[165 171 165 165] = J
[ 93 151 119  83] = Y
[109 150  84 177] = D
[118  86 138 135] = U
[144 151 178 117] = B
[164 121  77 112] = E
[ 91 127 147 133] = G
[169 169 123 169] = A
[135 153 100  81] = W
[130  98 159  94] = Z
again A:  : [169]
q: [165 171 165 165] : J
again J:  : [165]
q: [118  86 138 135] : U

[112 142 118 149 143 127 146 108  86 114] : P
[106 136 106 126 131 106 162 124 105 114] : Q
[124 134 124 135 131 129 133 124 112 125] : M
[150 138  91 105 138  85 133 148 118 138] : S
again S:  : [138]
again Q:  : [106]
again M:  : [124]

[120 136 139 139 146 139 125 122 139 137 139 110 112 126 116 107 128 124
 108 147 155 151] = T
[129 129 132 117 130 129 129 128 132 134 120 127 129 136 129 134 127 119
 134 136 134 134] = K
[120 120 117 108 122 123 128 107 121 120 136 141 129  88 120 116 140 113
 100 120 161 154] = V
again T:  : [139]
q: [120 136 139 139 146 139 125 122 139 137 139 110 112 126 116 107 128 124
 108 147 155 151] : T
again V:  : [120]
q: [129 129 132 117 130 129 129 128 132 134 120 127 129 136 129 134 127 119
 134 136 134 134] : K

[132 138 129 153 158  85  97 125 122] = ger
[127 127 120 115 116 149 120 117 154] = Tolo
[123 133 121 112 114 149 111 123 152] = nove
[120 128 121 108 120 120 119 135 173] = daso
[125 133 119 122 131 128 103 142 103] = Rol
[162 130 154 135 152 124 128 146 145] = num
[122 147 139 144 159 173  99 141 131] = Gibo
[125 132 119 139 117 133 121 109 108] = Pilu
again daso:  : [120]
again Rol:  : [103]

[136 136 136 136] : rofo
[103 154 112 154] : nivu
[143 157 145  89] : kadog
[134 119  76 128] : daf
[144 115 144 144] : gomet
[112 146 130 152] : toger
[102 121 124 164] : sel
[ 97 129 107 150] : Naf
again rofo:  : [136]
again nivu:  : [154]
again gomet:  : [144]
q: [102 121 124 164] : sel
q: [144 115 144 144] : gomet

[124 128 142 131 128 129 137 113 126 117 140 136 123 124 130 127 129 129
 128 132 118 113 148 127 132 130 129 145 129 130 131 134 123 129 111 125
 138 127 128 132 126 126] : fube
[128 126 123 136 129 123 135 161 135 156 113 114 124 128 128 132 136 131
 132 126 121 103 110 125 132 130 122 145 123 126 120 116 125 122 147 138
 121 129 161 130 121 126] : Dip
[138 131 131 132 104 126 129 149 121 136 147 140 125 122 133 126 134 125
 136 124 131 149 116 130 135 124 124 128 131 137 133 113 126 117 123 114
 126 108 119 137 125 127] : bipon
[122 133 141 118 122 126 135  75 134 155 138 160 129 125 133 122 112 130
 128 131 127 133 137 133 132 125 130 129 130 123 125 124 137 125 137 125
 127 104 136 132 142 128] : Zab
[125 131 125 126 137 132 120 116 130  74 105 128 130 129 126 132 124 126
 126 123 130 127 117 128 127 129 131 119 125 125 134 124 128 127 134 124
 127 122 142 128 131 128] : duz
[118 122 109 132 122 126 123 143 138 147  75 120 128 126 120 131 144 132
 131 117 127 114 120 130 136 124 128 128 128 126 126 111 126 136 123 124
 136 143 128 135 123 128] : pusoz
[135 125 123 121 124 126 126 119 122 120 117 135 123 131 128 131 140 129
 128 126 138 110 137 115 132 133 122 132 124 131 128 146 129 129 146 144
 140 113 132 137 124 128] : Detat
[128 135 126 130 122 129 133 108 127 106 148 141 137 134 134 129 132 130
 130 143 133 126 133 124 132 127 132 138 132 131 129 149 131 135 137 126
 117 124 128 128 131 127] : futub
q: [122 133 141 118 122 126 135  75 134 155 138 160 129 125 133 122 112 130
 128 131 127 133 137 133 132 125 130 129 130 123 125 124 137 125 137 125
 127 104 136 132 142 128] : Zab
q: [128 135 126 130 122 129 133 108 127 106 148 141 137 134 134 129 132 130
 130 143 133 126 133 124 132 127 132 138 132 131 129 149 131 135 137 126
 117 124 128 128 131 127] : futub

[107 108 108 110 111 111 111 112 113 113 113 115 115 116 117 117 118 120
 119 120 120 122 122 121 123 123 123 123 122 122 123 125 125 125 124 125
 125 126 125 127 127 127 127]  L
[159 157 159 158 159 160 159 157 156 156 153 153 153 150 148 148 146 144
 142 139 139 136 135 121 131 131 129 127 121 124 124 123 122 122 121 120
 122 120 121 119 120 121 147]  R
[107 108 108 110 111 111 111 112 113 113 113 115 115 116 117 117 118 115
 119 120 120 122 122 121 123 123 123 123 122 122 123 125 125 125 124  79
 125 126 125 127 127 115 127]  F
[159 157 159 158 148 160 159 157 156 156 153 153 153 150 148 148 146 144
 142 139 139 136 135 134 131 131 129 127 127 124 124 123 122 122 121 120
 122 120 121 119 120 121 120]  X
q: [159 157 159 158 159 160 159 157 156 156 153 153 153 150 148 148 146 144
 142 139 139 136 135 121 131 131 129 127 121 124 124 123 122 122 121 120
 122 120 121 119 120 121 147] : R
q: [159 157 159 158 148 160 159 157 156 156 153 153 153 150 148 148 146 144
 142 139 139 136 135 134 131 131 129 127 127 124 124 123 122 122 121 120
 122 120 121 119 120 121 120] : X
q: [107 108 108 110 111 111 111 112 113 113 113 115 115 116 117 117 118 115
 119 120 120 122 122 121 123 123 123 123 122 122 123 125 125 125 124  79
 125 126 125 127 127 115 127] : F
q: [107 108 108 110 111 111 111 112 113 113 113 115 115 116 117 117 118 120
 119 120 120 122 122 121 123 123 123 123 122 122 123 125 125 125 124 125
 125 126 125 127 127 127 127] : L

[134 147 143 161 158 116 140 149 139 132 110 114 105 117 101 151 136 115
 172 126 123 147 134 106 125 137 160 136 137 123 120 107 119 130 105 144
 119 148 129 119 172 114 131 116] -> lov
[116 144 138 147 163 114 153 142 149 116 112 120 144 106 150 146 120 125
 147 113 110 150 138  88 147 138 145 137 150 131 121 150 127 108 122 156
 125 150 144 112 176 145 126 106] -> ledab
[123 116 118 107 111 134 125 114 124 124 139 137 143 139 145 114 124 137
 104 127 129 117 125 136 134 123 139 123 126 131 133 138 117 124 143 122
 134 117 128 132 103 139 126 132] -> puz
[127 114 116 103 103 138 118 112 119 130 142 138 139 137 148 110 121 137
  92 133 135 112 123 147 119 121 104 121 133 131 134 145 118 133 144 114
 134 112 126 136  92 133 126 138] -> Bosud
[141 139 145 147 163 114 153 142 149 116 112 120 144 106 112 146 140 125
 180 113 110 150 138  88 160 138 166 137 150 131 120  97 150 108 122 156
 125 148 133 112 176 145 126 106] -> sasev
q: [127 114 116 103 103 138 118 112 119 130 142 138 139 137 148 110 121 137
  92 133 135 112 123 147 119 121 104 121 133 131 134 145 118 133 144 114
 134 112 126 136  92 133 126 138] : Bosud
q: [116 144 138 147 163 114 153 142 149 116 112 120 144 106 150 146 120 125
 147 113 110 150 138  88 147 138 145 137 150 131 121 150 127 108 122 156
 125 150 144 112 176 145 126 106] : ledab
q: [134 147 143 161 158 116 140 149 139 132 110 114 105 117 101 151 136 115
 172 126 123 147 134 106 125 137 160 136 137 123 120 107 119 130 105 144
 119 148 129 119 172 114 131 116] : lov
q: [141 139 145 147 163 114 153 142 149 116 112 120 144 106 112 146 140 125
 180 113 110 150 138  88 160 138 166 137 150 131 120  97 150 108 122 156
 125 148 133 112 176 145 126 106] : sasev
q: [123 116 118 107 111 134 125 114 124 124 139 137 143 139 145 114 124 137
 104 127 129 117 125 136 134 123 139 123 126 131 133 138 117 124 143 122
 134 117 128 132 103 139 126 132] : puz

